These are the activations of a small neural network, seen along a few directions. Each row is one input.
Each table varies a few parts of the input and shows all the possible inputs, shuffled.
A made-up example of a description, with smaller parts first: one of 6 places along a line, together with either a single point or one of 11 places along a line or (one of 3 separate values, together with one of 8 places around a ring).
Shared parts are said once, and a part with two or three values counts as separate values.

Other details of the inputs vary at random and push rows far along two fixed directions, the same in every table; ignore that.

Table:
x1: [-22  17 -29 -17  15  14 -15  -5  27  21 -31]
x2: [ 45  -1   9  19 -13 -34 -33 -13  22  39 -44]
x3: [ 24 -24   7  -6   5 -25 -14   5  28  50 -26]
x4: [ 28  -5 -17  11  23  -8 -33   8  25  33 -35]
x5: [-24   8 -18   0  -1   4  -5  -2  16   5 -19]
x6: [-52   4   2 -44 -12  30   9   0 -25 -16  18]
x7: [ 47 -26  18  34 -16 -54 -17  10  15  41 -35]
x8: [ 20  20 -31 -32  36 -11  39  11  22  -6 -16]
x9: [-29   2  -5 -48   4  23   0   7  38  27 -14]
x10: [-17  32   8 -30   7  36  46   1   0  -3  31]
x11: [ 17  -5  21   9 -18 -12 -26  -1  -2  -8   9]
x12: [-54   3  11 -33 -24  27  15  11  -6 -27  17]
x13: [-40  21   2 -42 -18  33  -7  -3  -3 -16  22]
x14: [ 47 -22  27  36 -22 -33 -23 -12 -26  -1 -17]
x15: [  2  -7  22  16 -35 -18  -7  -7 -15 -15   1]
x16: [-35   6  -2   5 -13  17 -14  -7 -32 -53  41]
x17: [-28 -19  25  -7 -29  12  15  11 -34 -42  21]
x18: [-40 -18  13 -38  -7  33  14   6 -16 -26  24]
x19: [ 54  24 -34  24  19  -8  19 -14  43  57 -28]
x20: [ 39  -7  29  71  12 -32   7 -13 -40 -49  35]
x21: [ -7 -23  -2  32  -6 -21  -4   7 -16 -16   5]
x22: [-28  -3 -14  -1   5   7  -6  -7 -23 -15   7]
x23: [-34  13  -5 -49  -6  27  -5   3   1  11  10]
x24: [ 14  48 -26 -46  17  34  41  -1  55  71 -22]
x25: [ 69  -4  37  14  -5 -59  34   1 -31 -45  23]
x26: [ 23 -11 -20  15  21 -22 -27   0  51  45 -41]
x27: [ 24 -34  14  60 -14 -33 -13   4 -27 -29  -1]
x28: [ 19  -9  22   9 -23  -7 -19  -6 -27 -18  12]
x29: [-44  10 -28 -35  16  40   0   1   0  -1 -15]
x30: [-26  -1 -22  -4   4   0   0   1   6  13 -16]
x31: [-47   6  -9 -13   2  31 -10   6 -15 -43  34]
x32: [ 23 -12  -6  42  -2 -33 -21   4  24  16 -33]
x33: [-21  -7   2  10 -10  16 -12  -6 -46 -54  37]
x34: [-20  31 -27 -15  27  36  38  -2  16   7  12]
x35: [ 58  -2  38  53 -26 -24  27 -14 -40 -30  48]
x36: [ -1  38   0 -39  31  27  32   5  38  43 -12]
x37: [ 45  -4  19  68  11 -29  11 -12 -27 -29  25]
x38: [ 25 -13  12   4  -4 -21 -25   6   5  23  -6]
x39: [-30  14 -40 -40  34  26 -15  13  38  40 -21]
x40: [  9  -6  -7  25   0 -18 -26  -6 -13  -4   8]
x41: [  0 -16   2  31 -10 -12  -6  -3 -22 -20  -6]
x42: [-51   8  -4 -54 -12  40  19   8   0  -1  -9]
x43: [ 28 -20 -19  11  26 -15 -22   4  41  48 -47]
x44: [-37  -7  11 -18 -25   6  12   4 -25 -15  15]
x45: [-36  -2  10 -39  -8  38   2   8 -19 -30  25]
x46: [ 11 -26 -11  22  15 -24 -16   1  12  17  -9]
x47: [ -1  11  44  10   4   4  29  -3 -38 -48  53]
x48: [ 53  20 -30  22  24 -10  16  -9  45  55 -30]
Each input here is: one of 2 separate values, together with either a single point or one of 5 places along a line or (one of 3 separate values, together with one of 6 places around a ring).
Question: Changing only the choice among 2 separate values turns x22 into x6. The same change can be made to x46. Which row results?
Answer: x3
Question: Change only the place on the line of 5 in x10. List by row number the other rows that result.
Answer: x24, x35, x36, x47
Question: Change only the choice among 2 separate values in x21. List by row number the other rows that result.
Answer: x7
Question: Change only the place on the ring of 6 in x18. List by row number the other rows that result.
Answer: x14, x17, x28, x42, x45

Table:
x49: [ -3  37 -18 -59  28  31   7   2  62  72 -36]
x50: [ 24 -19  54  32 -32 -26  13  -3 -59 -59  58]
x51: [ -6   7  18  14 -23   9  12 -15 -41 -42  48]
x52: [  4  10  13 -12  -8  12  10  -5  -8  -5  28]
x53: [-18  -4 -15 -36   0  -7 -20  11  29  31 -45]
x54: [ 15  31 -10 -12   8  13   3  -8  30  42 -24]
x55: [ 47 -41  21  59 -17 -59 -21  -4 -21  -3 -17]
x56: [ 53 -25   8  42  12 -42 -16   6  35  52 -34]
x57: [-31  29 -44 -30  34  40  -1   7  65  70 -39]
x58: [ 61 -11  21  35 -19 -48   3  -2  -4  14 -16]
x59: [ 44   0  13  39 -20 -27   6 -12  -8  -1 -11]
x60: [-67   8 -16 -28  -5  53   2  -1 -23 -33  31]
x61: [-52   9 -14 -32  18  49  12   6  17   7  19]
x62: [-63  -2 -16 -29   5  36  34  13   3 -11  14]
x63: [  5 -10 -11 -26  19  -1 -16  12  37  53 -42]
x64: [ 18 -17  43  38 -36 -24  22  -5 -60 -64  44]
x65: [ 35 -28  21  16 -10 -40 -40   2   8  15 -28]
x66: [  8  -2 -14  33   7 -13  -2  -2  23  29 -28]
x67: [-34  27 -24 -19  25  33  17  -3 -11 -36  30]
x68: [-33  25 -39 -32  28  28  26   3  11 -14   0]
x69: [-44  14 -12 -48  28  36  31  12 -11 -37  32]
x70: [-13 -17  22  32 -36  -6 -32  -8 -59 -65  39]
x71: [ 33  -6 -11  15  19 -28  11   4   3  -5 -13]
x72: [-42 -11   5  -1 -31   5 -12  -2 -43 -56  24]
x73: [-15  -2  -1 -22  -3   9 -33   3  11   7  -9]
x74: [  7 -13  -7  25 -10 -14 -15  -4  -6   4 -19]
x75: [ 54   1  19   6   3 -28  -2   4  30  44 -29]
x76: [-35  16  -3 -25 -18  31  33  -5 -21 -31  28]
x77: [ 81  -5   2  50  27 -51 -24  -8  16  22 -19]
x78: [-31  -3  -6 -25   5  30 -11   2  -3   0  12]
Question: What do these inputs look like to the network?
Answer: one of 5 places around a ring, together with either one of 2 separate values or one of 4 places along a line
Question: Change only the place on the ring of 5 in x72. List by row number the other rows that result.
Answer: x53, x65, x70, x73

Table:
x79: [ 25   9 -13  17   9  -8 -15  -7  23  33 -22]
x80: [-37  14   2 -27  -9  35  15  -2 -17 -24  29]
x81: [ 19   6  -7 -20   8  -9 -10   6  43  53 -43]
x82: [-18   6 -14  -7   8  14  -2   1   4  -3   2]
x83: [-45  -1  -2 -31  -4  28  13   6 -17 -28  20]
x84: [  3  -2  23   8 -22  -1   4  -5 -26 -24  27]
x85: [ 27 -11  28  25 -20 -21  -6  -5 -19 -11  12]
x86: [-47   1 -20 -22  11  26   8   7  -2 -17   6]
x87: [-14   4   9   7 -12  13   5  -8 -30 -33  34]
x88: [-14  18 -27 -37  22  19  -3   6  43  44 -33]
x89: [ 74  12  14  42  19 -36  44  -7  -2  -2  13]
x90: [-15  23 -32 -29  25  26  -2   2  44  46 -30]
x91: [ 36  -3  10  21  -4 -21 -14  -4   9  22 -18]
x92: [ 20 -21  22  21 -18 -25  -6   0 -20 -14   6]
x93: [ 17  -6 -16  15  14 -15 -16   1  20  26 -28]
x94: [-31   1 -13 -32   7  17   5  10  12   5 -12]
x95: [ 12  -4  11  24  -8  -9  -7  -7 -16 -14  14]
x96: [ 34 -25  22  30 -15 -40 -14   1  -9  -1 -10]
x97: [-42   5   1 -30  -6  29  12   4 -15 -28  24]
x98: [-13 -15   6  13  -6  -6  -2   1 -25 -33  16]
x99: [ 10 -10  -2  13   2 -14 -10   0  -1   3  -8]
Question: What do these inputs look like to the network?
Answer: either a single point or (one of 4 places along a line, together with one of 5 places along a line)
Question: Change only the place on the line of 4 in x95. List by row number the other rows that result.
Answer: x85, x90, x91
Question: Change only the place on the line of 5 in x85. List by row number the other rows that result.
Answer: x81, x84, x92, x96

Table:
x100: [ 35 -17  10  46  -6 -36 -19  -6 -11  -5  -7]
x101: [-54  10 -10 -33   0  40  11   3 -10 -22  24]
x102: [ -8   5  20  15 -10   9  28 -10 -55 -69  66]
x103: [-59  24 -35 -62  24  50  11  10  32  21 -14]
x104: [-19  -4   7 -11 -14  11   1   1 -16 -22  14]
x105: [-15  11 -27 -37  23  17  -2   8  44  45 -35]
x106: [-38  -3  13 -15 -17  22   7   1 -31 -45  38]
x107: [ 52  22 -17  -4  27 -18  15   1  60  73 -51]
x108: [ 29 -18  14  28 -10 -31 -14  -1  -9   0  -7]
x109: [ 44 -20  19  49 -19 -39 -22  -9 -15   0  -7]
x110: [-20  -2   6  -6 -11  13  -1  -1 -13 -14  16]
x111: [ 22  -5  -4  21   0 -17 -16  -2  10  19 -19]
x112: [ 35 -22  12  40  -7 -36 -16  -3 -11  -5  -6]
x113: [  0  17  -3 -16  12  17  25   2   7   4   8]
x114: [ -2   1  -5 -15   7   0  -8   6  19  22 -20]
Question: What do these inputs look like to the network?
Answer: either one of 3 separate values or (one of 2 separate values, together with one of 6 places around a ring)
Question: Change only the choice among 2 separate values in x111. List by row number the other rows that result.
Answer: x101

Table:
x115: [-35  11  -7 -44  -5  32   1   3   5   5   4]
x116: [-36  11  -6 -79  15  27  44  22  26  15 -13]
x117: [-24   2   7   5   2  21  26  -4 -38 -51  50]
x118: [-18  11  17  -6 -15  18  19  -5 -33 -46  46]
x119: [-68   6 -16 -49   0  43   3   8   1  -9   1]
x120: [ 22 -22   7  49  -5 -32 -12  -5 -29 -34  15]
x121: [ 44  -6  33  47 -19 -31  -4 -11 -25 -19  24]
x122: [  8  11 -12   6  14   4  14  -2   8   8  -4]
x123: [ 36   3  -9  -2   2 -18 -24  -1  45  72 -56]
x124: [  1   0   7  23   0   1  15  -7 -38 -48  40]
x125: [-26  25  -5 -34  -1  34  22   0   9   2  10]
x126: [ -4 -18  10  15 -13 -12 -20   0 -20 -24   6]
x127: [  8   1 -25   5  17  -9  -9   3  32  34 -36]
x128: [ 27   2  -4  -7   3 -11 -22   1  37  58 -40]
x129: [  9  -8  -8  -2   8 -10 -27   5  30  40 -40]
x130: [ 57 -29  11  73  -3 -55 -25  -7  -9  -3  -8]
Question: What do these inputs look like to the network?
Answer: either a single point or (one of 3 separate values, together with one of 5 places around a ring)
Question: Change only the choice among 3 separate values in x120. List by row number the other rows that result.
Answer: x127, x130
